A small network was shown many inputs. Here are its activations along a few directions, one row for each input.
Each table varies a few parts of the input and shows all the possible inputs, shuffled.
A made-up example of a description, with smaller parts first: one of 8 places around a ring, together with either a single point or one of 11 places around a ring or (one of 3 separate values, together with one of 6 places along a line).
Shared parts are said once, and a part with two or three values counts as separate values.

Other details of the inputs vary at random and push rows far along two fixed directions, the same in every table; ignore that.

Table:
x1: [ -8  17 -11   1  -3  -3  -4   8  10   0   0]
x2: [ 18  14 -14 -20  28   8   4  18 -12   7  -2]
x3: [ 24 -27  43  -3  22  35  23 -30 -46 -16  -3]
x4: [-11  15  -7   4   3 -12 -11   7   7  -6   5]
x5: [ -3  19 -11  -4   7  -3  -5  19   1  -1   1]
x6: [ -3 -18   3   9 -12  -5  -4  -5   7   4  -1]
x7: [  8  15  -6  -9  20   8  -1  18 -14  -3  -2]
x8: [ 18   5   6 -12  16  17   4   3 -24  -5  -3]
x9: [ -5  -7  15   7 -16  -2  -7 -20   4  -9   3]
x10: [ -2  -3 -10   3   4  -9  -5  10   4   7   1]
x11: [ -2 -11  16  10 -11   4  -5 -16   0 -12   1]
x12: [ -7  19  -6   0   5 -12 -11  -1  12  -2   4]
x13: [  0 -10   3  -2 -20   1   2  -9   9   4   0]
x14: [-13  14 -15  -3   3  -4  14  -3  13  13   0]
x15: [ -9 -16  21  13 -23  -2  -7 -18   6 -13   2]
x16: [  0  13 -23  -5  19  -9  -6  12   2  12   1]
x17: [ -5  -4   9   6 -22  -3  -2   0   3  -7   0]
x18: [-11  14  -7   5   2 -15 -10   8   5  -8   5]
x19: [ -2 -12   1   2 -19   3   2  -5  10   2  -2]
x20: [ -2 -13   4   2 -20  -1   1   0   8   1   0]
x21: [ 21  -9   2  -8  23   9   2   2 -17   5  -3]
x22: [ -6   7 -15  -3  -4  -7  -2  13  12   6   0]
x23: [ 19 -16   3  -3  21   7   3  10 -26  -1  -3]
x24: [-14   9 -15   4   9  -9  10  -5  12  16   1]
x25: [  0  23  -7  -9  26   9  15   3 -12   4  -1]
x26: [ -2 -13   3   3 -22  -4   2   2   6  -1   0]
x27: [  1  -6  16   2 -23   3  -1 -13   9  -3  -1]
x28: [ -3 -17   1  10 -12  -3  -3  -8   9   5  -1]
Description of these inputs: one of 4 places along a line, together with either a single point or one of 6 places along a line.
- The inputs of x15 and x22 match in every part but the place on the line of 4. If x11 is changed in the same way as x15 into x22, which row does it become? => x19
- Which other rows agree with x6 in the place on the line of 4? List them by row number. => x10, x16, x21, x23, x24, x28
- Change only the place on the line of 6 in x5. List by row number the other rows that result. => x1, x7, x8, x17, x27
- Change only the place on the line of 4 in x14. List by row number the other rows that result. => x3, x24, x25

Table:
x29: [  2 -30  27   9 -25   9  -2 -15  -3 -16   0]
x30: [ 28 -17  24 -10  32  32  24  -2 -51  -6  -6]
x31: [-2  8 -1 -1 -7  5 -5 -6  8 -1 -1]
x32: [-10   3   0   4  -3  -2   9  -4   3   2   0]
x33: [  0 -11  -8   0 -11  -3  -3  11   5   3  -1]
x34: [-1  4  5 -4 -5 -7 -4 -3  6 -4  3]
x35: [-5 -5 -9 -2 -7 -1 12  1  8 11 -1]
x36: [-2  5  1  4 -6  2 -2 -1  7  2 -3]
x37: [-5 -2 -1  6 -7 -4 -6  7  2 -8  2]
x38: [  3  -4  -7  -3 -10   3   0   3  11  10  -4]
x39: [ 1  6  2 -5 -7 -4 -4 -6  3 -4  3]
x40: [-5 -4  1  8  0 -7 -3 -4  3  6  1]
x41: [-4 -3 -1  7  2 -7 -4 -6  6  2  2]
x42: [-2  4  2  3 -6  3 -3 -2  7  0 -1]
x43: [ 26 -16  16  -5  23  23   6   9 -41 -14  -5]
x44: [-9  3  0  3 -3 -2  9 -5  4  0  1]
x45: [  1  18 -19  -6  33  -6  -6  11  -3   4   3]
x46: [  5  24 -14 -11  23  -8  -3  17  -5   1   3]
x47: [  4  -6  -4  -6 -11  -6   0   3   8   8   0]
x48: [-4 -3 -1  8  2 -7 -4 -6  5  3  0]
x49: [ -4   0  -3   3   0  -3  -6 -11   5   0   2]
x50: [-9  6 -2 -1 -5  1  7 -9  4 -1  2]
x51: [  7 -24  30   6 -25   4   3 -20  -4  -8  -1]
x52: [-2  3  5  0 -8 -8 -2  1  3  2  2]
x53: [-6 -3  1  6 -9 -5 -5  9 -1 -4  0]
x54: [-3  6  1  0 -4  3 -4 -3  9 -1 -1]
x55: [  1 -12  -9   1  -2  -6  -1  -1   9  12  -1]
x56: [-5  0 -2  2 -8  0 -7  1  1 -9  2]
x57: [ -4  25 -17 -10  28   0   7  13  -4   2   2]
x58: [  2  25 -16  -7  23   1  -3  20  -4   8  -2]
- What is each input in this table made of? => one of 5 separate values, together with either a single point or one of 5 places along a line
- The inputs of x33 and x35 match in every part but the choice among 5 separate values. If x43 is changed in the same way as x33 into x35, which row does it become? => x32
- Change only the choice among 5 separate values in x29. List by row number the other rows that result. => x34, x45, x54, x57
- Change only the choice among 5 separate values in x58. List by row number the other rows that result. => x30, x40, x52, x53

Table:
x59: [ -7 -33  11  11 -37   2   6 -15  15   1  -1]
x60: [-37  -5 -10  32 -11 -32 -14 -25  35  10   7]
x61: [-19   9 -21   3 -16 -16  -5   4  35  14   0]
x62: [ 23 -52  35   6 -27  20  -7 -11 -17 -18  -4]
x63: [-28  22 -14  10 -13 -16  -4   0  25  -1   4]
x64: [-16  13 -23   4 -20 -18  -8   5  30  16  -1]
x65: [ 27 -17  34  -2  20  34  17 -14 -41 -16  -7]
x66: [-17  10 -20   8 -17 -17  -2   9  33  15  -1]
x67: [ 31  -8  28 -13  37  35  13  -8 -47 -12  -6]
x68: [ 23  13 -20 -14  38   6 -13  40 -24  -4  -3]
x69: [ -1  25 -30  -4  13 -17 -24  40   7   4   1]
x70: [ -5 -37  25  14 -54  -2   1 -31  22   6   0]
x71: [ -7 -38  28  13 -51  -2   3 -30  23   5  -2]
x72: [-17  10 -23   4 -20 -16  -6   3  34  15   2]
x73: [ 11 -30  47  11 -18  23  12 -31 -19 -14  -6]
x74: [ -8  38 -20  -3  21 -19 -24  30   3  -7   6]
x75: [ -7  46 -33 -13  44 -16   0  28  -5   3   6]
x76: [  4  33 -16 -17  43  -5   2  13 -11   1   3]
x77: [ 11 -33  43   9 -16  26  13 -32 -16 -16  -4]
x78: [ -8  -8  18  11 -18   4   4 -15   0  -8   0]
x79: [ 33  -9  29 -12  38  27  18  -6 -49 -14  -3]
x80: [ 29  -1  15 -18  48  34  12  -1 -44 -12  -4]
x81: [ 40 -18   9 -21  44  32  19  18 -58  -1  -7]
x82: [ 18  14 -22 -21  46  13   5  24 -17   8  -3]
x83: [ 39 -24  18 -21  35  26  16   0 -42  -2  -6]
x84: [ -6 -38  28  18 -52  -3   6 -26  21   6  -3]
x85: [-11  48 -36 -10  40  -7  -1  31  -6   1   3]
x86: [ 20 -46  28   1 -23  25   9 -27 -12  -5  -7]
x87: [ -5 -39  26  16 -51  -8   7 -28  22   3  -1]
x88: [ -6 -35  24  16 -56   1   1 -30  23   5  -1]
x89: [-18  37 -31  -6  24 -10  -2  21   6   0   5]
x90: [ -3  27 -34 -10  16 -14  -5  22  11  18  -1]
x91: [ 34  -7  22 -14  35  37  12  -9 -50 -15  -6]
x92: [-17  32 -15  -1   3 -15  -7   2  18   6   6]
x93: [ 22 -41  25  -4  -7  16  16 -10 -28  -5  -3]
x94: [ 14  21  -3 -14  36  11   3   6 -25  -2  -1]
x95: [-20  -1 -15   8 -34 -15  -7  -7  40  13   3]
x96: [ -1 -28  16   7 -38  -6   3 -24  17   5   2]
x97: [-10  22 -40  -9  18 -11  -1  31   9  12   2]
x98: [ 33   1  16 -19  44  25  12  -4 -49 -12  -2]
x99: [-19  19  -8   8 -15 -30 -24   9  22 -12   9]
x100: [ 15  13 -22 -17  38   9   7  33 -26   9  -3]
x101: [  7  31 -38 -15  33 -21 -20  46  -2   3   4]
x102: [ -9 -41  25  17 -54  -4   6 -24  18   3  -2]
x103: [  7  10   9  -9  23   9   5  -3 -16  -3   0]
x104: [-24  25 -14   7 -15 -15  -8  -7  30   3   5]
x105: [-27  19 -12   5 -13 -25  -2   0  21  -1   8]
x106: [-21   6 -24   5 -21 -17  -2  12  27  11   2]
x107: [-20  28 -21   5  -2 -21 -26  19  21 -10   7]
x108: [ -3 -26  10   9 -39   1   1 -21  18   3  -4]
x109: [ -2  35 -21 -11  38   2   2  25 -19  -1   1]
x110: [-24  25  -7   9 -10 -19  -3  -1  25   5   3]
x111: [-24  27 -14   7 -15 -17  -9  -5  26   4   3]
x112: [-18   9 -22   6 -15 -16  -2   8  33  14   1]
x113: [ 31 -38   8   2  51  20   8  -6 -45   7  -5]
x114: [  9 -37  40   8 -18  25  13 -31 -19 -19  -2]
x115: [-17  11 -17   8 -17 -18  -3  10  30  17  -1]
x116: [-21  23 -11   3 -12 -23  -7  -8  28   4   9]
x117: [-10 -40  24  19 -56  -1   5 -23  19   2  -3]
x118: [ 16  17  -2  -7  34   9 -13  23 -28 -19   0]
x119: [ -2  29 -11  -6  20   0  -3   6  -3   2   3]
x120: [  8  11 -21 -13  17  -7   0  12  -1  10  -1]
x121: [ -2  33 -44 -13  36  -8   1  39   1  15   0]
x122: [-15 -24  27  16 -49   3  -1 -41  21 -11   1]
x123: [-14  41 -26  -6  25  -9  -4  13  12   4   2]
x124: [ 32 -34  21 -10  15  22  18  -2 -39  -4  -4]
x125: [ 36 -11  29  -8  31  29  -6   9 -54 -26  -4]
x126: [ 19 -20  14  -7   7  19   9  -3 -17   4  -6]
x127: [-12   6 -15   6 -22 -26 -24  20  26   3   3]
x128: [-19  -4  14  13 -29  -9   1 -17  16  -4   3]
x129: [-28  20 -10   7 -14 -20  -3   2  20   1   6]
x130: [ 13 -33  40   4 -17  27   9 -36 -15 -15  -1]
- The inputs of x82 and x80 match in every part but one. If x61 is changed in the same way as x82 into x80, which row does it become? => x123
- What is each input in this table made of? => one of 2 separate values, together with either a single point or (one of 5 places along a line, together with either a single point or one of 6 places along a line)
- Change only the choice among 2 separate values in x117. List by row number the other rows that result. => x78
- Change only the place on the line of 5 in x125. List by row number the other rows that result. => x74, x99, x107, x118
- Start at x64 and move only the place on the line of 6, one step at a time. The first step leads to x88. Which rows follow, in order? => x126, x115, x117, x100

Table:
x131: [ 15  27   9 -10  43  11  -9  16 -36 -22   3]
x132: [  2 -28  26   5 -27  12  16 -20  -5   4  -5]
x133: [-24   4 -12  10 -33 -19   0  -4  27   9   4]
x134: [ 18 -47  37   4 -20  21  10 -20 -28 -12  -6]
x135: [ 16  28 -34 -22  56  -3   0  39 -20   5  -2]
x136: [ 12  34   8 -17  41  20   9   5 -29 -13   0]
x137: [ 20  20 -29 -26  56   6  -2  33 -26   5   0]
x138: [ 25 -45  36   2 -17  22  18 -26 -21  -8  -4]
x139: [ 15 -49  35   8 -16  26  10 -19 -23 -15  -7]
x140: [-21   2 -10   2 -27 -16   0  -7  37  17   3]
x141: [-20  -7  -6  11 -33 -25 -17  -2  35   7   7]
x142: [ 24  21 -23 -18  57  -1  -2  39 -28   3  -1]
x143: [-27  14 -24  15 -12 -26 -15  19  31   5   4]
x144: [ 29   7 -12 -18  42  17  -5  20 -30   0  -7]
x145: [-30  28 -40   0 -16 -32 -10  11  46  18   9]
x146: [-35  29 -39  10 -15 -27  -5  15  42  13   6]
x147: [  2   2  27   1  -2  11  -4 -15 -16 -27   1]
x148: [  0 -23  34  16  16  12  12 -51 -20  -7   2]
x149: [ 10  49 -13 -19  53  12   2  18 -30 -14   4]
x150: [ 21 -35  27   3 -21  22   5 -25 -11  -4  -5]
x151: [  9 -31  27   3 -24   9  17 -23   0   2  -5]
x152: [-14  -1  -8  14 -32 -21 -23   0  33   6   2]
x153: [-22  -2  -6  15 -32 -26 -12   4  25   5   4]
x154: [-20  25 -27   2 -16 -19  -9   5  42  21  -1]
x155: [ -4 -22  17   9 -20  12  14 -14   4   2  -4]
- What is each input in this table made of? => either a single point or (one of 4 places along a line, together with either a single point or one of 5 places along a line)
- Start at x154 and move only the place on the line of 5, one step at a time. The first step leads to x140. Which rows follow, in order? => x151, x132, x155
